These are the activations of a small neural network, seen along a few directions. Each row is one input.
Each table varies a few parts of the input and shows all the possible inputs, shuffled.
A made-up example of a description, with smaller parts first: one of 3 separate values, together with either a single point or one of 9 places along a line or (one of 5 places around a ring, together with one of 6 places along a line).
Shared parts are said once, and a part with two or three values counts as separate values.

Other details of the inputs vary at random and push rows far along two fixed directions, the same in every table; ignore that.

Rows:
x1: [ 31 -26  13 -37 -21  -8 -21  10 -24  30 -19  -9 -16]
x2: [-17  71   9  47  31  70  -4  42  62 -47  52  69  77]
x3: [-11  22 -45  23  10  55  11  -1  69 -47  32  56  25]
x4: [  8  20  29 -11 -39   4 -48  34 -59  20 -16 -24  23]
x5: [-27  11  27  11  20  24 -32   2   7 -18 -27  -6  19]
x6: [ 26 -17  30 -32 -23  -9 -38   1 -46  21  -7   1   2]
x7: [  1 -56 -36  -3   0 -29  28 -42  40  -8 -31 -18 -52]
x8: [ -3  37  74 -27   8  -1 -17  14 -50   5 -14 -23   4]
x9: [-23  19  37 -15  17  16  -2  28 -37   9  -7   1   1]
x10: [-14  18  74  -2  15 -10 -31  16 -25  -5 -23 -25  32]
x11: [ 36  15  66 -42 -10 -25 -34   1 -69   8 -15 -14  30]
x12: [ 13  -1 -39  12 -14  -8  26  24  -5  19 -10   2   1]
x13: [ 31  32  45 -22 -26 -22 -28  25 -73  11 -27 -45  29]
x14: [  9  21   1  -3   4  30 -28  -6  -4 -19   3  31  26]
x15: [ 16  30  23 -33 -17 -16 -48  16 -71  28 -21 -55  33]
x16: [  9 -61 -44  -7 -17 -21  56 -29  40  18   4  -4 -92]
x17: [-15 -35   2  18  19 -20  15  -3   2   5 -10   6  -8]
x18: [ 20  -7  13 -58  -8 -23 -22 -12 -33  17  -6 -30  12]
x19: [-17  -5 -12  23   7  33  19   8  41   6  18  21 -35]
x20: [-51  72  30  41  26  58  11  23  44 -56  56  48  45]
x21: [ 24   0 -77  26 -14   6  24  -5  40  -5 -11   7 -26]
x22: [ 37 -14 -49   3 -28 -21   5 -26 -15   7 -22 -12 -29]
x23: [ 44 -38 -92  14 -13 -46  39 -35  29  28   7 -18 -48]
x24: [-60  46   8  54  51  54 -27  23  63 -30  37  26  63]
x25: [-24  35  26  -1  25  16 -22  -8 -15   1  23   2  12]
x26: [ 16  10  36 -13 -46 -13 -53  15 -83  22 -13 -25  20]
x27: [ 23 -28 -32  -1   5  -9  30  -2   9  12   7  33  -8]
x28: [ 36 -66 -67 -24  -9 -37  67 -16  31  18  -5  11 -51]
x29: [-14  -9  33 -43  -4 -17  12   4 -53  12 -15 -18 -21]
x30: [ 16   0  39 -18   1 -31  12 -21 -35  12 -10 -18 -34]
x31: [ -2  26 -46  30  21  60   5   9  71 -33  21  57  20]
x32: [-40  -3  58 -15   8  -6 -22  21 -43 -10 -16 -16  36]
x33: [-22  19  48  34  22   0 -13   0   9 -22   8   9  36]
x34: [ 22 -39 -58  -8   9 -14  49 -35  41  13 -26  -6 -96]
x35: [ 33 -55 -79   8 -48 -36  45 -16  32  19   1 -10 -60]
x36: [ 60 -38 -71  24 -22 -53  60 -27  25  13   1 -10 -52]
x37: [ 27 -36 -50  -7   9  -7  45   8  32  19  -4  25 -24]
x38: [-28  21  32   5  18  21   2  14 -32  -1  14  22  10]
x39: [ 48 -35 -70  11 -30 -50  68 -21  35   2   0 -19 -48]
x40: [ 27  -1  19 -43   1 -21 -35 -14 -44  24  -4 -17  16]
x41: [-23 -10  69  -9  -4   5 -50  17 -37  16 -28 -29  17]
x42: [-12   0  83 -30  -5 -36 -28  -2 -50  -6 -29 -45  23]
x43: [ -5  -2  17 -41  -8  -4  -3 -23 -31  -6 -25 -23 -37]
x44: [ -4 -46  34  -1 -10 -24 -21 -16 -23  23 -23 -24 -20]
x45: [ 20  16  43 -61   2 -10 -53   9 -59  28 -20 -34  31]
x46: [-70  39  11  71  50  68  -4  51  56 -42  36  56  69]
x47: [ -4  24 -41  14 -11   5   2   2  16  -8  27  -8  29]
x48: [ -3 -36 -29  27  15  -8  14 -38  41 -10 -18   4 -33]
x49: [ -5   2 -55  26 -18   3  42  16  22  -6  17  21  13]
x50: [-43  22  11  41  39  22 -26  -3  34 -19  29  15  43]
x51: [-56  74   5  58  36  90 -14   9  44 -56  47  68  42]
x52: [-40  46   0  41   5  84 -20  38  56 -47  65  73  71]
x53: [  6  10 -62  21 -24  13  18  -9  31 -25   4  10  -2]
x54: [-13 -27  19 -29   8 -40 -17 -22 -12  10 -18 -49  -7]
x55: [-14 -61 -24  19  -7 -14  27 -19  52   2   0  -4 -40]
x56: [ -3  -7 -43   5  30  -1  33 -15  52  14  15   0 -49]
x57: [ 12  15  31 -19 -28 -23 -27  20 -95  24 -23 -21  33]
x58: [-12  -8 -32  -9  15 -10  31 -24  37   2  21  -5 -40]
x59: [ 25  16  66 -57 -19 -22 -26   6 -61  -1 -16 -24  33]
x60: [ -5 -23  -9  16  -3   9  19 -16  16  13  16  16 -47]
Each input here is: one of 3 separate values, together with one of 4 places along a line, together with one of 5 places around a ring.
The inputs of x28 and x18 match in every part but the place on the ring of 5. If x57 is changed in the same way as x28 into x18, which row does it become? -> x23
The inputs of x11 and x27 match in every part but the place on the ring of 5. If x13 is changed in the same way as x11 into x27, which row does it become? -> x12
A walk changes only the place on the ring of 5. It starts at x60 and steps to x51. List the rest of the walk in order. -> x25, x30, x38
A walk changes only the place on the ring of 5. It starts at x2 and steps to x37. List the rest of the walk in order. -> x1, x31, x45

Rows:
x61: [  7 -33  -4  -2 -17 -30  12 -12 -15  19 -21 -27 -39]
x62: [ -1 -26 -64  31   6   2  30 -20  66 -10   1  10 -36]
x63: [  5  11  25 -16  -4 -19 -12  18 -37   7 -12 -19  26]
x64: [  6 -21  29 -16 -17 -17 -23  -6 -31   8 -25 -23   0]
x65: [  0 -11  39 -21   4  -6  -9 -10 -16  -3 -10  -7  -3]
x66: [-26  22  24  17  16  20   5   5   7 -13  18  15   2]
x67: [ 21 -12 -74  15  -3  10  39 -15  57  -6   9  23 -35]
x68: [ -5  28 -28  24   9  16   5  -2  34 -22  16  13  23]
x69: [-14  37  14   8   1  37 -13  38 -10 -13  15  28  45]
x70: [-36  22  24  24   9  31 -19  30   0 -15   7  15  45]
x71: [ 20  -1  12 -35 -14  -8 -26   2 -46  23 -11 -15  -1]
x72: [ 21 -14 -25  12  -4 -20  18 -13  25  -3   5   5  -5]
x73: [-11   4  44 -29  12   0 -26  -5 -28  13  -6 -15   5]
x74: [ 25 -19 -21 -15 -25 -23  22  -8 -19  20  -8  -9 -41]
x75: [-21  47  22  24   1  21 -12  21 -12 -20  26   8  47]
x76: [ -3 -15  15 -14  -4 -10 -28  -3 -24  18 -15 -23  -1]
x77: [ 16   0   7 -19  -3 -23 -17  -4 -24  17  -5 -24   9]
x78: [ 17 -36 -18 -28   6 -30  25 -34  11  11 -25 -24 -60]
x79: [-23   5  -2  21  29  21  24  10  39 -14  17  29   4]
x80: [  4  11 -18  19  -4  28   6   8  25 -19  23  39  17]
What is each input in this table made of? -> one of 4 places along a line, together with one of 5 separate values
The inputs of x79 and x78 match in every part but the choice among 5 separate values. If x69 is changed in the same way as x79 into x78, which row does it become? -> x67
Which other rows does x77 become when the choice among 5 separate values takes its other values? List them by row number. -> x63, x68, x72, x75
